A small network was shown many inputs. Here are its activations along a few directions, one row for each input.
In each table, some parts of the input vary, and every possible input appears once, in random order.
Descriptions start from the smaller parts, as in this example, which fits no table here: line(6) and (point or line(9) or (values(2) and ring(5))).
Shared parts are said once, and a part with two or three values counts as separate values.
(in the rows, 128 means zero)

Other details of the inputs vary at random and push rows far along two fixed directions, the same in every table; ignore that.

Rows:
row 1: [104 174  59 168 188 144 180 160 159 161 163 159 149 148  86 145]
row 2: [125 150  55 151 155 207 150 119 150 151 228 203 126 178 149 158]
row 3: [132 185 184 129 191 145 174 181 122 120 117 101 146 134  95 141]
row 4: [129 189 236 113 192 103 174 209 128  94  74  63 147 107  77 134]
row 5: [140 139 204 123 126  88 113 142 137  83  73  73 138  82 137 130]
row 6: [140 121 172 116 130  93 124 137 116 121  73 100 124 107 114 115]
row 7: [119 173 130 130 167 164 162 160 158 109 184 148 139 154 115 154]
row 8: [127 115 112 131 108 142 113 107 130 125 147 133 128 130 159 130]
row 9: [126 121 189 110 124 101 138 156  89 105  83  71 137 105 103 109]
row 10: [122 181 162 120 185 140 174 179 133 124 142 118 138 148  79 142]
row 11: [ 99 151  82 162 143 127 156 153 166 117 147 132 154 109 117 141]
row 12: [148 110 104 131 117 119 110  95 117 164 109 150 102 137 144 121]
row 13: [119  70  54 123  64 144  91  72 120 140 177 173 113 147 160 122]
row 14: [135  73  78 126  74 121  80  68 136 140 136 161 107 125 176 111]
row 15: [130  87  65 127 100 147 105  89 102 176 145 166 112 155 143 118]
row 16: [147  63 139 115  70  77  73  76  98 146  46 105 108 101 150  95]
row 17: [138 175 156 140 172 152 146 148 162 112 144 129 136 132 137 152]
row 18: [122  79 162 111  66  74  84 106 115  90  84  84 129  86 146 106]
row 19: [139  77 168 108  72  69  81  99  86 131  36  77 122  88 135  91]
row 20: [119 174 153 121 179 151 175 173 125 122 154 120 136 151  80 139]
row 21: [135  72  85 132  71 130  77  72 129 141 136 157 110 124 179 112]
row 22: [126 154  59 148 148 188 141 114 164 153 214 205 116 172 142 160]
row 23: [129 137 167 115 134 103 139 148 113 122  97  98 127 121  98 121]
row 24: [121 101  99 125  95 142 111 108 120 123 163 145 127 131 152 123]
Each input here is: values(2) and (point or ring(11)).
Changing only the values(2) part turns row 13 into row 20. The same change can be made to row 14. Which row results?
Answer: row 6

Rows:
row 25: [136 154 127 140 179 155 160 146 136 141 136 135 140 144 121 139]
row 26: [134 119 125 132 123 136 119 105 107 140 136 129 125 130 138 116]
row 27: [123  63 131 112  81  79 104 112  84 127  78  92 116 100 127  92]
row 28: [122 104  98 117 103 116 131 126 102 141 125 129 114 121 141 117]
row 29: [138  74 115 103  72  91  89  88 113 132 106 126  94 114 166 113]
row 30: [123 151 108 149 155 127 143 131 146 146 140 144 129 136 108 130]
row 31: [128 111  60 145 117 170 116 102 147 169 160 184 122 166 150 148]
row 32: [142  83  54 138  91 131  90  62 119 170 138 179 100 134 150 105]
row 33: [126 120  94 142 137 159 124 110 140 158 142 160 134 160 123 139]
row 34: [118  79  98 135  62  92  81  82 140 105 120 129 130  87 160 100]
row 35: [116  97  88 123  96 112 122 122 109 145 130 134 121 128 134 121]
row 36: [125 174 136 136 159 154 153 152 135 129 159 130 143 142 128 148]
row 37: [113 148  40 140 145 191 154 129 142 175 210 206 118 185 119 153]
row 38: [134 119  95 139 134 145 133 123 130 149 136 148 122 135 156 140]
row 39: [128 171 165 122 164 122 157 171 152 110 137 118 125 137 114 153]
row 40: [138  99 117 122  83 137  94  90 100 138 130 144 115 121 168 116]
row 41: [144  83 136 103  94 104  91  89 113 129 105 131 101 126 137 111]
row 42: [123 174 129 143 153 138 145 151 153 129 138 143 135 131 109 142]
row 43: [124 123 223  94 105  67 110 151 127  79  53  61 133  90 113 126]
row 44: [128 107 135 110 102 113 124 135  95 121 104 112 121 108 131 119]
row 45: [143 130 113 116 125 142 122 116 131 137 154 164 102 146 146 145]
row 46: [121 186 206 131 178 146 155 173 135 104 120  87 158 130  85 137]
row 47: [122 156 191 129 144  97 135 154 139 104  78  84 147 101  85 116]
row 48: [131 136 151 132 139  95 131 132 122 122  93 102 130  98 112 112]
row 49: [118 115 199 123  98 102 106 140 130  61 102  59 157  76 143 111]
row 50: [132 219 112 153 210 166 191 172 158 135 178 156 129 145 109 165]
row 51: [141 146 173 108 154 108 141 147 130 111 112 101 122 127 111 129]
row 52: [135 138  91 136 128 164 129 112 120 155 171 159 118 146 159 135]
row 53: [142  69 110 122  79 115  88  89 106 137  91 133 116 109 171 118]
row 54: [124 134 162 129 115 133 115 139 126 117 117 103 137 123 129 128]
row 55: [131  82 110 130 102 107 104  98 120 145  94 119 135 126 138 115]
row 56: [117 148 192 135 154 121 146 173 155  61 109  75 171  92 128 142]
row 57: [129 157 151 120 160 142 142 141 154 127 146 138 126 157  98 142]
row 58: [114 101 175 111 111  73 128 151 101 107  67  65 139  97  97  99]
row 59: [142 120 154 131 141 132 129 132 119 124  98 117 137 125 126 123]
row 60: [132 111  55 125 125 148 119  87 144 171 183 195 102 179 136 133]
row 61: [121 190 172 139 178 112 168 183 151 105 112  96 143 108 100 141]
row 62: [137 141  93 138 144 186 130 100 118 161 182 178 121 164 139 131]
row 63: [137 189 131 146 176 153 161 159 146 129 151 151 125 130 116 149]
row 64: [116  67  72 119  76 122  94  83 104 160 127 147 117 142 121 107]
row 65: [126 116 181 121 117  82 122 151 121 101  56  67 150  90 131 130]
row 66: [118 206 149 135 199 172 181 176 190  82 208 145 140 152 115 173]
row 67: [128  94 106 118 108 128 122 112  97 141 124 135 114 133 122 108]
row 68: [125 172 149 142 168 150 153 149 130 126 152 121 147 148 106 135]
row 69: [114  87  91 123  77 122 110 113 126 103 152 132 137 116 145 113]
Changing only one part turns row 44 into row 63. The same change can be made to row 37. Which row results?
Answer: row 42
Changing only one part turns row 51 into row 26. The same change can be made to row 60. Which row results?
Answer: row 68
What do these inputs look like to the network?
Answer: values(5) and (point or (values(2) and line(4)))
Which other rows does row 48 become when the values(2) part takes its other values? List them by row number.
Answer: row 50
Which other rows does row 29 become when the values(2) part takes its other values? List them by row number.
Answer: row 51
Which other rows does row 30 become when the line(4) part takes its other values? List them by row number.
Answer: row 32, row 47, row 48
Which other rows does row 29 become when the line(4) part takes its other values? List them by row number.
Answer: row 39, row 43, row 45
Which other rows agree with row 65 in the values(5) part? List them by row number.
Answer: row 25, row 31, row 33, row 38, row 53, row 55, row 56, row 59

Rows:
row 70: [110 149 174 126 127 116 142 175 151  53 142  89 150  95 138 148]
row 71: [132 188 169 128 193 152 181 185 121 126 135 116 139 143 100 150]
row 72: [138 146 155 134 145 119 132 136 128 132  94 110 131 115 128 129]
row 73: [122  71 188 111  66  65  81 110  98  95  41  52 142  75 126  86]
row 74: [112  85 135 129  65  85  82 105 163  67 120 100 139  79 176 124]
row 75: [124 118  22 143 138 167 145 108 118 197 182 199 112 177 130 134]
row 76: [150 127 175 105 124 116 115 121 113 118 108 116 110 124 137 123]
row 77: [142 103  73 127 106 134 106  84 113 181 139 174  99 152 149 120]
row 78: [114 223 158 147 196 163 181 195 198  66 195 137 152 124 123 180]
row 79: [118 130  58 136 149 148 158 131 122 176 162 171 119 165 103 130]
row 80: [139 131 161 113 134 126 135 138 102 122 116 112 121 126 125 124]
row 81: [149  66 101 115  66 100  71  59 106 156  98 144  92 121 165 100]
row 82: [122  60 131 108  58  91  82  91  91 127  87  98 124 107 135  93]
row 83: [126  58 189  87  56  65  83 117  86  92  50  62 129  87 133  97]
row 84: [126  58 131 117  61  60  78  91 106 128  50  95 122  87 128  84]
row 85: [139 207  63 156 214 211 182 143 161 184 220 220 112 198 118 172]
row 86: [129 113  59 123 113 150 115  88 134 173 173 189 102 170 128 126]
row 87: [129 193 183 135 193 149 178 187 118 120 125 100 146 130  96 144]
row 88: [141 173 179 138 173 147 152 155 125 115 120 105 139 119 119 136]
row 89: [127 127 192 113 135  92 144 170 101 103  63  67 142  97 106 119]
row 90: [117 167 134 129 165 153 165 164 124 131 150 129 142 146  88 134]
row 91: [133 144 222 110 144  72 142 176 112  96  35  49 141  81 100 117]
row 92: [135 136 149 128 148 110 139 147 130 129  90 112 129 116 118 130]
row 93: [131 119   9 159 139 172 131  86 139 207 179 212 108 175 142 137]
row 94: [116 131 135 132 146 114 151 154 107 136 104 102 141 121  91 113]
row 95: [127  79 106 122  76  93  88  87 119 145  94 127 115 116 133 102]
row 96: [138  65 124 118  62 120  69  72 106 131 108 126 119 119 170 109]
row 97: [135 117  96 145 125 149 120 105 116 157 133 147 125 134 144 124]
row 98: [126 190 191 122 188 127 168 180 153 102 122 102 139 132  82 147]
row 99: [118 117 213 101 119  60 136 172  95  88  45  43 145  82  83 100]
row 100: [118 131 155 110 132 110 144 157 113 118 112 103 134 127  95 122]
row 101: [122 164  44 158 184 191 175 137 130 191 196 192 128 182 112 147]
row 102: [140 177 198 125 172 142 147 162 144 101 125 106 138 132 123 156]
row 103: [141 173 169 118 176 161 162 160 121 115 156 129 127 149 119 147]
row 104: [130 100 109 125 113  89 119 115 117 152  84 119 115 117 125 115]
row 105: [112 152  47 169 133 198 135 118 181 117 240 201 140 147 174 165]
row 106: [133 149 140 140 158 128 144 148 136 134 102 120 140 122 119 135]
row 107: [145 142 178 128 141 117 123 131 124 116  94 102 128 110 130 125]
row 108: [114 110  50 142  87 152 101  85 174 114 207 181 122 133 183 141]
row 109: [113 212 177 150 185 151 170 194 195  57 170 112 163 108 128 174]
row 110: [122 161 108 131 174 126 169 155 132 156 137 141 125 149  82 129]
row 111: [114  32 101 123   5  82  49  69 115  88 109 107 125  69 195  96]
row 112: [142 205 206 137 205 167 172 181 139  98 141 107 152 133 111 153]
row 113: [127 113 109 128 111 125 110 104 138 141 123 141 123 135 131 125]
row 114: [119 174  81 156 186 179 172 145 145 158 184 171 137 165  96 142]
row 115: [152  81 218  94  75  58  76 105 102  89  31  63 113  74 148  97]
row 116: [145  45 146  99  42  78  53  68 104 122  70 110 103 103 169 101]
row 117: [115 171 138 135 177 143 174 171 123 130 144 119 144 140  81 131]
row 118: [127 154  36 141 161 179 150 111 159 183 210 221 104 192 115 150]
row 119: [139  50  49 109  58 151  74  49 105 169 168 190  92 165 179 121]
row 120: [117 208 142 158 223 159 202 196 145 131 145 122 159 142  69 147]
row 121: [140 135 165 119 132 141 128 130 106 117 129 114 127 128 135 127]
row 122: [125 141 140 129 156 100 150 152 134 135  95 112 131 123  90 122]
row 123: [125 144 216 102 134  68 138 169 117  95  56  58 138  93  83 109]
row 124: [128 177 143 151 191 158 172 171 136 129 130 120 152 132 108 145]
row 125: [130  83 166 110  82  86  87 111 118 109  75  90 129 106 141 115]
row 126: [151  58 111 118  59 109  61  55 108 144 101 140 102 119 182 106]
row 127: [138  58  48 121  61 162  73  46 103 173 173 189  99 163 182 119]
row 128: [131 141 178 110 139 112 130 147 140 106 105 106 129 125 113 136]
row 129: [124 105  27 126 113 178 123  87 127 182 204 210 102 188 136 135]
row 130: [120 114 107 136 116 130 118 116 123 143 128 135 133 133 120 118]
row 131: [124 139 150 123 146  97 144 151 134 121  99 107 129 117  91 121]
row 132: [140 131 168 121 129 128 127 130  97 120 107 102 126 114 128 115]
row 133: [108 107  81 154  87 146  99 100 170  94 177 144 148 108 184 138]
row 134: [134  59  47 112  61 134  75  52 119 173 158 191  92 162 161 117]
row 135: [143 198 209 119 192 130 170 180 126 109 117  98 129 128  96 142]
row 136: [123 105 111 134 118  91 124 121 121 147  88 112 128 115 113 110]
row 137: [108 108  65 140  94 157 114 107 160 101 208 168 135 133 173 142]
row 138: [116 133 149 125 104 108 117 139 158  70 142 108 136  93 151 136]
row 139: [124 149 162 117 153  99 152 159 126 122 100 102 131 121  81 117]
row 140: [110  99  19 157  86 179 103  80 163 127 233 198 130 146 193 144]
row 141: [141 117 218  92 105  84 105 132 109  94  70  68 124 104 130 119]
row 142: [132  61  61 122  68  90  88  71  98 185  92 146  99 127 146  96]
row 143: [128  66 129 119  69 110  80  91 110 124  96 114 129 114 151 109]
row 144: [126 207 149 145 217 176 200 198 132 130 150 127 153 146  89 156]
row 145: [126 121  17 163 137 177 136  94 127 200 179 198 118 168 141 132]
row 146: [109 215 152 160 195 171 174 186 209  62 198 129 169 120 135 180]
row 147: [126 115 116 123 117 151 121 117 118 135 150 140 129 147 132 129]
What do these inputs look like to the network?
Answer: ring(6) and (values(2) or ring(11))
Changing only the ring(6) part turns row 144 into row 89. The same change can be made to row 101. Which row results?
Answer: row 75
Which other rows does row 122 become when the ring(6) part takes its other values? List them by row number.
Answer: row 79, row 94, row 110, row 120, row 136
Which other rows does row 138 become when the values(2) part takes its other values? List them by row number.
Answer: row 108
Which other rows does row 104 become when the ring(11) part takes its other values? List them by row number.
Answer: row 81, row 85, row 92, row 98, row 115, row 116, row 118, row 122, row 128, row 131
Which other rows does row 119 become when the ring(6) part takes its other values? List them by row number.
Answer: row 96, row 102, row 116, row 127, row 141
